These are the activations of a small network on made-up records, seen along a few directions, one row for each record.
After each row come some of the record's fields: BAM, NELOF, TEV, BOFA, GUKO, KEREL.
A field that a record lacks is left out.
The largest differences between rows may come from other fields.
In the rows, 500 means zero.
Random noise pushes rows far along 2 fixed directions. That doesn't count. These rows show it; they differ only by the noise:
[760 553 442 530 463 542 469 571 631 393 627 361 467 485 386 452 536 559
 502 515 446 533]
[737 743 463 400 607 363 378 497 727 534 761 428 675 425 870 547 306 323
 387 573 345 374]
[683 614 483 443 550 448 442 483 682 476 656 433 578 391 670 521 387 394
 461 517 426 412]
[753 589 448 503 492 506 452 554 650 422 652 376 508 470 484 472 489 510
 480 525 427 500]

[482 397 566 518 500 562 555 362 517 465 419 494 411 334 435 526 460 431
 553 383 694 431]	BAM is folok, NELOF is fak, TEV is tur, BOFA is dap, GUKO is pudu, KEREL is zugim
[434 595 539 429 581 434 496 491 530 603 550 561 631 465 787 572 383 332
 407 515 499 429]	BAM is parit, NELOF is fak, TEV is tur, BOFA is dap, GUKO is guk, KEREL is zof
[735 527 486 614 497 369 371 376 674 431 724 497 558 582 597 448 465 531
 398 429 374 423]	BAM is parit, NELOF is sot, GUKO is mapop, KEREL is kap
[499 313 557 616 432 633 606 420 448 409 373 478 290 418 189 460 617 570
 585 355 695 518]	BAM is folok, NELOF is fak, TEV is tur, BOFA is dap, GUKO is pudu, KEREL is moma
[531 262 569 589 477 502 518 293 581 397 482 573 414 366 363 440 541 551
 533 322 586 414]	BAM is parit, NELOF is sot, GUKO is pudu, KEREL is zugim
[256 539 449 444 530 430 456 516 359 611 390 552 530 587 605 557 462 517
 531 589 536 488]	NELOF is ver, GUKO is pudu, KEREL is zugim
[450 432 560 575 488 378 442 329 587 478 488 619 523 557 593 450 473 542
 495 422 424 377]	NELOF is ver, GUKO is pubid, KEREL is kap
[614 665 497 511 576 530 510 597 510 528 578 456 527 534 526 511 522 467
 518 533 424 511]	BAM is parit, NELOF is fak, TEV is tur, BOFA is dires, GUKO is guk, KEREL is moma
[253 464 488 452 568 391 480 409 488 584 476 633 568 505 735 575 419 453
 439 525 458 438]	BAM is parit, NELOF is sot, GUKO is pudu, KEREL is moma
[440 468 608 534 563 384 506 314 567 515 511 636 520 408 662 538 424 365
 471 402 478 341]	BAM is folok, NELOF is ver, GUKO is pubid, KEREL is moma
[645 724 387 491 460 556 465 730 457 502 559 349 493 642 440 513 543 536
 466 646 484 628]	BAM is folok, NELOF is fak, TEV is tur, BOFA is dap, GUKO is pudu, KEREL is zugim
[793 747 395 506 565 517 433 665 542 460 692 315 530 536 526 505 493 501
 491 596 426 538]	BAM is parit, NELOF is fak, TEV is tur, BOFA is dires, GUKO is mapop, KEREL is kap
[710 525 500 595 479 431 468 453 691 387 631 472 475 572 482 443 566 542
 479 457 377 463]	BAM is folok, NELOF is ver, GUKO is pudu, KEREL is kap
[758 622 418 474 429 636 548 723 516 467 591 305 442 517 341 503 546 487
 502 579 463 633]	BAM is parit, NELOF is fak, TEV is tur, BOFA is dap, GUKO is pobi, KEREL is rovug
[588 636 453 435 494 466 455 580 550 495 589 437 558 596 619 557 459 456
 417 602 410 544]	BAM is parit, NELOF is fak, TEV is tur, BOFA is dires, GUKO is pudu, KEREL is rovug
[547 414 520 605 417 572 552 504 536 430 461 468 419 560 306 404 615 622
 564 453 486 567]	NELOF is fak, TEV is per, BOFA is dap, GUKO is pubid, KEREL is zof
[187 267 575 440 503 481 564 352 418 523 316 652 476 434 550 546 502 474
 525 406 677 409]	BAM is parit, NELOF is fak, TEV is tur, BOFA is dires, GUKO is pudu, KEREL is zugim
[601 472 530 553 534 632 582 546 512 451 499 409 402 361 348 467 570 495
 580 457 626 527]	BAM is parit, NELOF is fak, TEV is tur, BOFA is dap, GUKO is guk, KEREL is zof
[481 636 445 447 577 404 405 457 566 566 590 511 611 532 748 547 377 453
 451 545 396 434]	BAM is parit, NELOF is sot, GUKO is pudu, KEREL is kap
[599 447 471 569 375 630 536 578 422 442 407 425 377 562 120 426 620 662
 618 495 489 633]	NELOF is ver, GUKO is pobi, KEREL is moma
[619 534 381 563 505 458 451 553 496 447 607 427 468 699 411 467 587 688
 494 543 358 574]	BAM is folok, NELOF is ver, GUKO is pudu, KEREL is kap
[617 703 378 507 544 332 340 618 493 557 667 460 639 840 677 450 511 670
 324 650 303 571]	BAM is folok, NELOF is ver, GUKO is guk, KEREL is kap
[697 595 431 598 435 526 446 587 590 432 559 397 487 560 401 403 560 595
 509 522 460 569]	NELOF is sot, GUKO is mapop, KEREL is kap
[265 337 531 528 484 457 512 375 458 572 421 596 497 553 502 501 478 540
 512 469 521 497]	NELOF is sot, GUKO is pobi, KEREL is zof
[666 562 593 486 593 381 442 350 730 542 693 525 594 374 764 487 364 310
 428 427 409 310]	BAM is parit, NELOF is sot, GUKO is pubid, KEREL is zof
[564 659 372 527 546 276 293 559 497 625 761 503 662 925 744 484 479 635
 221 670 228 605]	BAM is parit, NELOF is sot, GUKO is pobi, KEREL is moma
[609 708 418 475 547 471 430 668 439 543 574 471 580 575 565 494 496 548
 454 631 353 558]	BAM is parit, NELOF is ver, GUKO is guk, KEREL is moma
[418 201 589 557 383 551 567 331 496 373 317 615 393 429 175 416 609 623
 632 307 582 455]	BAM is folok, NELOF is ver, GUKO is mapop, KEREL is rovug
[448 444 422 559 418 493 444 531 380 538 474 484 494 763 327 445 577 716
 434 544 469 674]	BAM is folok, NELOF is sot, GUKO is pobi, KEREL is zugim
[604 518 476 549 534 541 521 524 555 410 578 431 449 424 467 524 550 474
 526 500 530 513]	BAM is parit, NELOF is fak, TEV is tur, BOFA is dap, GUKO is pudu, KEREL is zugim
[450 386 495 635 440 565 510 407 499 436 387 473 399 509 318 443 538 657
 566 441 580 577]	NELOF is sot, GUKO is guk, KEREL is kap
[361 621 493 407 616 368 423 473 489 627 558 551 630 569 836 579 395 390
 399 568 524 403]	BAM is parit, NELOF is fak, TEV is tur, BOFA is dap, GUKO is pudu, KEREL is zugim
[480 503 571 361 530 528 577 492 605 459 460 547 545 230 611 550 443 292
 580 466 551 362]	BAM is parit, NELOF is fak, TEV is tur, BOFA is dires, GUKO is mapop, KEREL is rovug
[392 438 530 539 530 399 479 390 491 559 503 576 509 618 621 480 494 544
 476 471 453 436]	NELOF is fak, TEV is tur, BOFA is dires, GUKO is pubid, KEREL is moma
[160  88 665 559 456 596 625 194 370 472 175 692 318 281 238 504 515 541
 691 246 738 385]	BAM is parit, NELOF is ver, GUKO is pudu, KEREL is moma
[735 761 425 391 565 477 434 712 537 548 671 404 615 456 627 513 442 400
 485 629 367 473]	BAM is parit, NELOF is ver, GUKO is mapop, KEREL is zof
[488 664 458 407 594 462 474 584 497 564 554 462 572 454 731 544 443 396
 470 569 532 423]	BAM is parit, NELOF is fak, TEV is tur, BOFA is dap, GUKO is pudu, KEREL is kap
[331 357 551 542 454 494 529 414 496 458 448 600 467 516 467 527 548 485
 498 455 535 492]	BAM is parit, NELOF is fak, TEV is tur, BOFA is dap, GUKO is pobi, KEREL is rovug
[636 593 407 523 486 509 454 605 502 491 626 407 492 664 448 478 564 575
 478 552 402 567]	BAM is parit, NELOF is fak, TEV is per, BOFA is dap, GUKO is pudu, KEREL is rovug
[411 362 592 512 491 507 547 397 572 460 448 608 517 366 461 472 527 449
 559 380 555 407]	BAM is parit, NELOF is sot, GUKO is mapop, KEREL is zof
[515 436 563 461 571 533 598 405 565 467 515 498 461 301 532 546 484 374
 552 398 556 397]	BAM is parit, NELOF is fak, TEV is tur, BOFA is dap, GUKO is pudu, KEREL is moma
[439 475 443 447 460 521 497 559 433 475 443 487 463 530 398 514 543 569
 543 553 470 548]	BAM is parit, NELOF is ver, GUKO is pudu, KEREL is rovug
[385 431 543 498 516 335 412 346 554 497 538 645 597 535 743 509 438 454
 394 463 491 375]	BAM is parit, NELOF is fak, TEV is tur, BOFA is dires, GUKO is mapop, KEREL is rovug
[401 313 596 610 446 547 524 359 426 427 323 603 418 475 219 414 586 657
 601 364 588 497]	BAM is folok, NELOF is ver, GUKO is guk, KEREL is zof
[475 431 575 464 485 493 539 447 558 510 498 557 518 456 576 498 479 419
 490 441 477 431]	BAM is parit, NELOF is fak, TEV is tur, BOFA is dires, GUKO is pubid, KEREL is zof
[447 492 530 443 534 562 579 544 507 459 462 508 508 355 495 562 501 398
 578 492 558 470]	BAM is parit, NELOF is fak, TEV is tur, BOFA is dires, GUKO is mapop, KEREL is zof

Here are new rows. What are their fields?
[295 173 614 538 411 568 589 312 452 399 284 664 408 390 224 479 563 588
 657 314 583 439]	BAM is parit, NELOF is ver, GUKO is mapop, KEREL is zof
[258 420 506 488 561 394 449 377 481 519 454 606 583 472 682 517 449 516
 452 490 558 439]	BAM is parit, NELOF is sot, GUKO is mapop, KEREL is kap
[495 416 571 455 560 479 544 398 562 556 541 553 519 359 643 521 436 355
 454 429 539 417]	BAM is parit, NELOF is fak, TEV is tur, BOFA is dap, GUKO is pobi, KEREL is moma
[580 413 670 484 512 596 617 346 652 381 437 551 417 118 424 519 483 268
 668 301 622 297]	BAM is parit, NELOF is fak, TEV is tur, BOFA is dires, GUKO is pudu, KEREL is rovug
[235 633 520 368 574 447 484 479 445 682 379 556 650 449 848 601 309 328
 461 583 604 459]	NELOF is fak, TEV is tur, BOFA is dap, GUKO is guk, KEREL is zugim
[431 427 521 559 453 533 504 444 403 480 361 546 457 544 307 444 556 647
 583 423 531 515]	BAM is folok, NELOF is ver, GUKO is guk, KEREL is kap
[426 465 489 561 496 379 424 435 508 505 532 580 545 686 534 483 518 594
 461 514 402 506]	BAM is folok, NELOF is ver, GUKO is mapop, KEREL is zof
[777 530 483 576 467 482 456 471 642 371 607 460 497 500 394 429 529 576
 529 448 362 486]	BAM is folok, NELOF is ver, GUKO is mapop, KEREL is kap
[408 433 508 559 442 445 454 391 496 581 482 555 491 587 551 494 433 512
 437 493 483 518]	NELOF is sot, GUKO is pobi, KEREL is moma
[501 466 529 503 487 478 492 496 459 532 492 551 541 582 513 458 523 545
 444 463 507 502]	BAM is parit, NELOF is fak, TEV is tur, BOFA is dires, GUKO is guk, KEREL is zof
[346 436 452 458 465 622 578 624 339 532 362 465 417 535 331 502 609 576
 576 522 653 576]	BAM is parit, NELOF is fak, TEV is tur, BOFA is dap, GUKO is pudu, KEREL is zugim
[868 760 417 485 587 395 358 571 650 459 799 368 635 515 746 493 408 444
 381 586 331 462]	BAM is parit, NELOF is fak, TEV is tur, BOFA is dires, GUKO is mapop, KEREL is kap
[476 519 542 516 475 514 538 509 503 519 435 554 482 472 459 481 514 471
 575 478 434 467]	NELOF is ver, GUKO is pubid, KEREL is moma
[346 610 447 441 568 592 570 655 368 578 391 391 501 458 524 554 497 482
 566 633 612 622]	NELOF is fak, TEV is tur, BOFA is dap, GUKO is guk, KEREL is zof
[334 482 465 488 516 485 485 515 353 556 405 513 480 581 453 515 532 573
 514 529 594 523]	BAM is folok, NELOF is ver, GUKO is pudu, KEREL is zugim
[411 478 457 474 496 441 462 522 423 515 491 551 527 606 575 506 528 565
 458 539 505 483]	BAM is parit, NELOF is fak, TEV is tur, BOFA is dires, GUKO is pudu, KEREL is zugim
[357 513 470 441 516 460 459 536 373 585 444 518 565 560 549 494 468 546
 485 558 539 511]	BAM is folok, NELOF is ver, GUKO is mapop, KEREL is zof
[643 718 480 514 546 422 403 580 563 604 671 462 615 670 724 470 466 458
 364 572 392 497]	BAM is parit, NELOF is fak, TEV is tur, BOFA is dap, GUKO is guk, KEREL is moma
[450 512 524 504 506 421 503 485 510 547 522 563 541 678 582 488 537 524
 442 495 400 489]	BAM is folok, NELOF is fak, TEV is tur, BOFA is dires, GUKO is pubid, KEREL is moma
[786 678 478 483 449 598 479 678 550 460 588 381 486 424 362 482 492 449
 550 582 391 546]	BAM is parit, NELOF is ver, GUKO is pobi, KEREL is zof
[516 529 531 453 534 478 509 480 526 576 531 492 562 438 615 488 436 405
 492 495 513 454]	NELOF is fak, TEV is tur, BOFA is dap, GUKO is pobi, KEREL is zof
[311 401 504 407 510 415 475 398 510 575 477 607 581 437 696 523 408 425
 482 470 516 387]	BAM is parit, NELOF is sot, GUKO is mapop, KEREL is rovug
[589 580 498 518 571 339 398 361 624 475 648 564 559 496 741 563 379 418
 439 483 353 359]	BAM is parit, NELOF is ver, GUKO is pudu, KEREL is kap
